Each row has a name. After each piece below comes the name of the row it's from, unless a question asks for something else. Each question is about the rows just above it.

Columns, left to right: L M D G W V H C
dape: [105 152 147 135 132 194 138 129]
vutu: [115 135 141 112 128 134 128  77]
dil: [117 137 128 111 107 128 150  65]
buba: [152 165 162 128 128 218 128 150]
dule: [128 174 174 144 101 221 128 158]
kever: [160 128 153 128  93 214 128 145]
fus: [120 166 136 147 123 162 128 127]
fud: [127 127 128 115 114 128 139 113]
baled: [128 149 147 137 137 197 143 128]
taraf: [128 131 175 125 116 201 128 181]
Zar: [133 134 170 126 112 212 132 179]
sepak: [136 128 157 150 107 128 135 151]
Which column holds [128 160 120 127 128 128 133] top down?  L
Which column holds [127 113 128] top down?  C
Which column holds this, read top down? [135 112]  G
Which row holds [120 166 136 147]?  fus
find: [128 111 107 128]  dil

Columns, left to right: J U B A Z T
Mepot: [130 110 108 170  65 130]
Nen: [130 110 170 108  62 134]
Vub: [133 173  41 151 162 130]
nevob: [126 120  60 108  61 135]
Zodor: [167 108 160 149 216 124]
limus: [126 120  60 108  65 135]
Which row holds [130 110 170 108]?  Nen
Which column holds this, read top down? [108 170  41  60 160]  B
find: [170 108]  Nen
find: [108  62 134]  Nen

Columns, left to right: K N P S E R Q
tedaf: [108  70 114 136 181 194 186]
Vena: [125  30  99  98 167 148 181]
Diluv: [121  46 104 101 175 158 186]
ves: [109  64 112 132 180 186 182]
Sed: [114  42 108 117 175 171 183]
Bar: [127  27 101  92 168 143 182]
ridid: [112 132 177 186 180 138 178]
tiso: [112  50 111 126 175 184 187]
Vukad: [106  77 115 140 179 199 180]
Which column holds [181 167 175] top down?  E
find: [112 132 180 186]  ves
[108 101 177] is in which column, read top down?  P
Which column holds [186 181 186 182 183 182 178] top down?  Q

Columns, left to right: Pabot Geliz vipi mimog vul Tiva Bepo nez Gezap
zuro: [ 91 141 161 137  77 183 111 189 125]
zum: [154 120  94 124 155 112 142 103 133]
kotu: [154 120  94 124 109 141 146 118 123]
muz: [111 124 106 153 103 107 164  92  83]
menor: [154 120  94 124 155 112 142 103  94]
golo: [124 106 152 103 103 107 164  92  83]
find: [124 109 141 146 118]  kotu
Where do [111 124 106 153 103 107 164  92  83] appear?  muz
find: [124 106 153 103]  muz
find: [ 94 124 109]  kotu
Where do [109 141] appear?  kotu
find: [154 120  94 124 155 112 142 103 133]  zum
find: [152 103]  golo

Columns, left to right: vufil Dufe Beme dubuv rifu gubiz linaz suneb
zegu: [123  58 124  46 107 121 170 114]
zefof: [113 109 109 121 141 110 123 109]
Sek: [109 109 119 141 110 123  58 124]
Which row holds [109 109 119 141 110 123  58 124]?  Sek
[ 58 109] is in which column, read top down?  Dufe
Where do [109 109 121 141 110 123] appear?  zefof
find: [119 141]  Sek

Columns, left to right: poza pafo gulo lasif Kiv
nog: [161 151 120 111 190]
Tes: [161 102 116 111 131]
lupaf: [116 102 111 161 131]
Which column holds this, read top down? [120 116]  gulo
find: [151 120 111]  nog
[102 102] is in which column, read top down?  pafo
Which column holds [190 131] top down?  Kiv
Where do [111 161] appear?  lupaf
find: [161 102 116 111]  Tes

Columns, left to right: dol Botu peg bop fazal Nunus nofid gibiv Faba bev
Vufum: [149  55 101  91 162 161 128 115 153 131]
fen: [149  30 102  81 154 163 119 113 151 165]
duzab: [149  14  99  76 139 166 114 122 149 202]
vuma: [150  17 100  76 145 165 114 119 149 191]
tedo: [151  37 103  82 160 163 119 113 151 150]
dema: [150  22 101  78 148 165 116 118 150 181]
Gube: [155  14 100  74 142 167 109 123 146 195]
gafi: [153  44 102  84 161 164 120 115 150 140]
ginak: [148 165 116 121 150 166 113 117 148 172]
nin: [153  18 101  75 147 166 112 118 148 184]
Which column holds [78 74 84] top down?  bop
Which row holds [148 165 116 118 150]?  dema
find: [145 165]  vuma

Columns, left to right: bobos dal zafid zaki Pifud bir pamed voka
fivi: [ 49 120  94 122  80  61 137 136]
boke: [150 181 122 112 105 175 156 121]
Beru: [173 176 124 137  79 201  79 126]
kevo: [163 166 130  98 143 129  24 120]
bur: [ 85  79  67 162  93 116 167  76]
Rudur: [122 144 136  66 124 162 144 223]
muva: [ 98 190 112 108 126 164 203 177]
muv: [201 176  79 173 137 124 167  80]
Seno: [138 135 175 124 162 152 128  25]
bugap: [216 126 145 132  93 172 131 188]
dogob: [150 181 122 112 105 175  39 121]
rik: [190 150 141 103 168 103  46 104]
[ 79 143  93 124 126] is in which column, read top down?  Pifud
Where do [173 176 124 137  79 201] appear?  Beru
find: [150 181 122 112 105 175 156 121]  boke
The row with [ 94 122] is  fivi

Columns, left to right: mabu Zis rud pasa zigud zet kan zili
Riz: [156 171 192  18 188  16 122 211]
bivo: [ 18  32  99  46  80 207  72 150]
ruso: [ 51 227  66 188 160 221  13 208]
feb: [179  97 199  18  82 163 243  44]
lib: [101 243 200 123  24 231 109 228]
gev: [226 229 128 130 127 231 213  31]
vupok: [ 79  16  90 239  61 164 209  82]
dezup: [131 135  76  16 234 180  15  38]
bim: [229 198 130 158 207  40 102 114]
vov: [116  19 158  90 151  15 221 142]
Bes: [131 135  76  16 234 180  15 176]
dap: [ 22  30 150  83  71  46  96 228]
Which column holds [ 32 227  97 243 229  16 135 198  19 135] top down?  Zis
Which column holds this, read top down? [ 18  51 179 101 226  79 131 229]  mabu
Which column holds this, read top down? [122  72  13 243]  kan
The row with [18 32 99 46 80] is  bivo
Which column holds [ 82  38 114 142 176] top down?  zili

Columns, left to right: risaf Rade nibab gukem kezin doga sipup Nudi
pana: [233  26 110  23  25 217 216  49]
dudev: [188 237  21 237 236  31 201  61]
lisik: [ 82  19 180  16  20 100  49 216]
bomu: [192  57  97  53  55 237 180 228]
foput: [ 28 237 236  21 237 225  27 189]
Vori: [214 172  59 175 165  77 195 207]
rerug: [ 18 239 157 237 236  30  16 160]
[110  23  25 217 216] is in which row?  pana
Which row holds [237  21 237 236]?  dudev
The row with [172  59 175 165] is  Vori
find: [ 55 237 180]  bomu
find: [ 49 216]  lisik
Which column holds [77 30] top down?  doga
Which column holds this, read top down? [ 21 180  97 236  59 157]  nibab

Columns, left to right: Nim Pobil leses gadi fol nif dipuv kuv Lisi
Givu: [124 148 140 104 185 122 172 142  80]
gaz: [140 104 185 121 172 125 148 122 137]
pil: [172 125 104 185 121 140 134 124 131]
ruta: [124 148 140 104 127 151  38 183 115]
Which row holds [124 148 140 104 127]?  ruta
Which column holds this, read top down? [142 122]  kuv
find: [140 104 185 122 172]  Givu
find: [140 104 185 121 172 125]  gaz
Where do [125 104 185 121 140 134 124 131] appear?  pil
find: [140 104 185 121 172 125 148 122 137]  gaz

Columns, left to right: dul guz boli tagab
Zituf: [ 29  28 208 187]
sesa: [228  36 227 221]
Repu: [ 56 219 227  30]
rebis: [217 218  46 186]
mapa: [ 29 218  29 227]
Nomoz: [200 225  77  28]
pokos: [208  28  29 227]
pob: [228  34 226  29]
[ 56 217  29] is in which column, read top down?  dul
find: [227 221]  sesa
[ 29  28 208] is in which row?  Zituf
Which column holds [219 218 218 225  28] top down?  guz
Where do [ 34 226] appear?  pob

Columns, left to right: sazod guzo borib gar Fodeb vumob sobib
nuse: [ 87 154  57 184 132 143 228]
kevu: [141 105 191  81 100 127  52]
piva: [152  41 172  74 100 124  83]
dera: [193 136  59 180  53  68 142]
Mise: [148  70 143  95 115 102 142]
diz: [ 68 143  95 115 111  50 124]
find: [172  74 100]  piva
find: [148  70 143]  Mise
Which column holds this, read top down? [102  50]  vumob
find: [ 70 143  95 115]  Mise
find: [115 111]  diz
find: [180  53  68]  dera
Which column holds this, read top down? [127 124  68 102]  vumob

Columns, left to right: Til Ges fite Loneg bazo
zesu: [184  90 150 153  82]
rukil: [129 155 120 126  85]
Ruvaf: [ 90 153 184 150 103]
paziz: [184 153  90 150 170]
Which row holds [184 153  90 150]?  paziz
Which column holds [ 85 103] top down?  bazo
Which column holds [153 126] top down?  Loneg
Where do [ 90 153 184 150] appear?  Ruvaf
[ 90 155 153] is in which column, read top down?  Ges
[184 150] is in which row?  Ruvaf
find: [153 184]  Ruvaf

Columns, left to right: fupo kife kaseb dineg Bora mem Vep Lof
mame: [133 163 140 162 112 153 135 136]
Papir: [144 184 157 156  95 197 156 161]
zatog: [124 103 118 117 140 107 122 121]
bonuk: [119 139 119 123 135 101 110 108]
duk: [130  62 118 113 144 116 136 137]
fil: [116 113 118 130 144  62 135 136]
The row with [130  62 118 113 144 116] is  duk
Which row holds [130  62 118 113 144 116 136]?  duk

Columns, left to right: mano koroz giki betem kopi buk Figo Nepa
fab: [150 119 111 144 123  83 136 154]
lede: [ 49 199 111 114 127 218 141  76]
noz: [ 49 199 186 114 127 218 141  76]
fego: [111  71  47 163 184  54 166 104]
bezuk: [ 51 140 110  71 234 211 119  92]
levo: [ 49 199 186 114 113  55 130 154]
find: [110  71]  bezuk
find: [ 49 199 111 114 127 218 141  76]  lede

Columns, left to right: rugab rutik gep gopil lev vipa Zotub
pum: [182 113 165  91 104  83  76]
kuli: [121 113 148 119 168 151 126]
Zira: [171  78 109 132  92 119 104]
lini: [122 149 126 136 127 128 131]
tuvez: [175 129 102 143 101  86 133]
lat: [161 159  96 155 132  90 146]
bise: [103 130 119 138 122 144 162]
Gageb: [144 139  81 162  97 110 157]
zeru: [140 112 108 145 101 137 119]
mido: [172 117 157  91 117  74 111]
Nos: [128 145 132 140 142 143 116]
pabof: [214  91 160  90  97  69  60]
Which column holds this, read top down? [129 159 130 139]  rutik
Which column holds this, read top down? [104 131 133 146]  Zotub
find: [160  90  97  69]  pabof
[161 103 144] is in which column, read top down?  rugab
Which column holds [122 175 161 103 144 140 172 128] top down?  rugab
Which column holds this, read top down? [138 162 145  91 140]  gopil

